Here are a small network's activations along a few directions, averaged over the inputs that share one value of a field.
Related values have similar rows: they may be neighbours, one step apart, or belong to one group.

Other fields vary at random and push rows far along two fixed directions, the same in every table; ignore that.

Field G:
g11: [ 41.4 -65.0 -24.4 -12.6  65.9  67.2 -40.2 -52.3  65.7  -2.5   3.1   6.8
  15.2  -9.1]
g5: [ -3.9  90.6  21.2  -1.4 -66.4 -31.4  16.7  44.2 -17.7  13.2  33.1 -30.7
  -3.8  23.4]
g9: [-20.2 -49.6   1.6   3.3  33.8  -3.4   8.8 -31.4  -1.5  -7.2 -18.1  30.6
 -13.1 -23.7]
g4: [ 63.5 -24.3  -7.8 -25.8  67.7  37.5 -30.1  -7.5  72.7  15.7  10.1 -27.7
  14.6  36.2]
g10: [-36.0 -13.9  -1.0  24.0 -23.0  20.3  -4.5 -52.1 -32.4 -25.0   8.7  31.4
 -14.9 -56.8]
g1: [-72.5 -25.5  11.2  36.3 -30.9 -26.4  22.9 -22.9 -71.5 -25.5 -19.5  44.7
 -24.2 -56.9]
g6: [ 19.9  14.4 -14.2  -6.2 -13.4  -0.9  -5.2  39.0   0.1  10.0 -11.7 -24.3
  24.8  30.4]
g7: [-36.1 -43.1  16.7  15.1  20.9  -0.4   9.0 -51.7  -7.1 -10.4   5.9  38.1
 -30.6 -42.3]
g8: [ -9.9  82.8  22.0  -8.8 -44.0 -56.4  29.6  50.6 -23.3  16.5  12.2 -20.1
  -4.9  28.5]
g2: [ -3.1  14.5  -3.0   8.2 -36.7  -2.2   3.5  25.4 -27.3  -8.6 -14.0 -10.5
  18.9   7.6]
g3: [ 57.0  19.2 -22.1 -32.0  26.0  -3.9 -10.5  58.9  42.3  23.9  -9.7 -38.4
  17.9  62.8]
G is arranged as a line.
Q: A walk along G starts at g10 and steps to its neighbour g11. Put g4, g6, g7, g3 in the order it reaches them.
A: g4, g7, g3, g6
Q: Fewest steps between g8 and g2?
A: 5

Field P:
p11: [ -2.0 -35.1  -8.0   5.8  13.5   9.8  -4.4  -6.5  -1.7  -9.1 -20.6  10.2
   7.4  -7.7]
p3: [ 18.9 -27.2  -5.5  -4.1  27.9  29.6 -18.7 -27.2  25.4   0.8   9.8   2.2
   3.8  -7.9]
p9: [-11.2  18.1  13.3   2.5 -15.8  -7.6   3.7  -5.3  -3.9   2.7  17.2   0.8
 -10.9 -11.1]
p5: [-40.4   4.2  20.4  12.5 -17.2 -27.7  22.8 -13.9 -31.7  -5.6   7.9  24.5
 -27.1 -28.9]
p4: [ 20.3 -10.8   1.4 -12.9  31.5  11.6  -3.6 -12.1  30.5   7.8   8.2  -6.7
  -0.3  13.5]
p1: [ -8.4  15.7   1.2  12.1 -25.6   5.2  -0.6  -7.3 -13.3  -7.1  12.4   6.8
  -1.3 -10.7]
p8: [-33.1 -39.9   1.4  13.6  17.5  -4.0   7.0 -30.7 -18.9 -13.5 -15.2  31.7
 -17.4 -30.7]
p10: [ 10.7  69.2  -2.0  -6.9 -56.6 -27.7  10.4  72.9 -21.1  13.7  -3.5 -42.1
  22.7  45.3]
p6: [ -1.7 -23.3  -6.3   1.0  16.4   0.6  -2.4  -2.0  -0.3  -5.2 -19.9   7.8
   4.4  -3.7]
p2: [ -8.6  32.6  -0.9   8.4 -46.1  -2.4   1.3   9.2 -21.7  -2.4   8.3  -5.1
   2.7  -6.4]
p7: [ 55.4  -3.4 -15.0 -31.9  54.5  12.6 -15.4  22.8  56.7  17.8  -4.7 -30.1
  16.1  48.4]
P is arranged as a line.
Q: A walk along P starts at p2 and steps to its neighbour p1. Put p11, p3, p9, p8 in the order it reaches them.
A: p3, p9, p8, p11
Q: Name the neighbours of p5, in listed order.
A: p4, p7

Field J:
j12: [-19.5 -42.0   7.2  10.3  34.8   1.8   0.4 -47.7  10.2 -11.0   7.2  38.2
 -35.3 -48.0]
j9: [  4.6  61.2  27.1   4.7 -44.2 -14.5  14.5  11.7  -7.6   7.8  29.9 -18.8
   0.9  13.6]
j11: [ 14.2 -33.3 -10.6 -17.6  53.4   9.0  -8.4 -24.0  36.5  10.9   2.8   7.4
 -17.6   3.2]
j4: [ 42.1  15.3  -3.3 -27.7  20.5 -11.0   4.0  54.7  31.0  17.4 -12.4 -32.0
   9.5  53.1]
j16: [-14.9  18.6  20.2   7.2 -14.1  -5.9   4.5  -8.3  -1.3   6.3  29.2   6.0
 -11.5  -8.5]
j13: [ 27.7  11.2   7.4 -17.8  17.2   2.1  -3.7  -2.5  38.2  16.0  18.2 -15.7
  -0.8  16.9]
j1: [-18.5  40.9  -7.2   6.6 -56.5  -6.4   2.1  16.9 -30.8  -7.5   2.4  -6.3
   1.0 -10.1]
j6: [  9.0  -5.5  -4.0 -10.2  45.4 -10.7   0.7  -8.9  18.8   2.3  -5.0   9.1
  -6.6   6.0]
j14: [ 20.3   2.9  -3.4 -14.7  20.3  -9.6   3.5  41.7  18.3  10.6 -14.6 -19.7
  20.4  42.2]
j10: [  2.1  26.8  -2.1   3.1 -27.9  13.7  -4.7   1.3  -2.5  -0.3  19.1  -7.3
   5.6   2.2]
j5: [ 22.0   1.8 -12.6  -4.2  -1.5   6.2 -11.8  25.3  -3.1   5.9 -21.9 -20.1
  27.9  27.2]
j2: [-36.3   1.5  -3.5  22.6 -46.5 -10.9   0.9   6.6 -44.9 -10.4 -12.8  16.1
  -4.4 -25.0]
j3: [ 18.6  11.0 -24.5  -4.1  -9.9  18.2  -9.6  16.5   2.8   2.5  -7.4 -19.5
  23.2  14.5]
j7: [-17.5 -77.6  -0.5  11.4  41.0  11.4  -3.9 -33.3 -10.6 -16.2 -32.1  22.9
   3.6 -28.0]
j8: [ 29.3 -44.5 -17.3  -6.1  35.1  21.3 -11.5  -1.4  19.6  -3.7 -29.2  -6.2
  24.0  19.0]
j17: [-38.6  24.3  16.8   3.9 -14.5 -45.4  27.0  10.0 -41.7  -1.9  -6.0   8.3
 -22.0 -13.3]
j18: [-10.3 -35.6   9.4  13.9  -0.1  30.5  -5.7 -44.5   5.2 -12.8  22.0  22.2
  -7.2 -32.5]
j15: [-34.2  23.1   1.0  18.8 -52.4   0.1   1.7 -14.1 -38.0 -15.9  10.6  15.5
 -10.6 -32.6]
J is arranged as a ring.
Q: A walk along J starts at j9 and steps to its neighbour j16. Put j12, j4, j1, j7 in the order it reaches them.
A: j12, j4, j7, j1
Q: Name the neighbours of j5, in listed order.
A: j2, j8
Q: Name the neighbours of j6, in listed order.
A: j11, j17
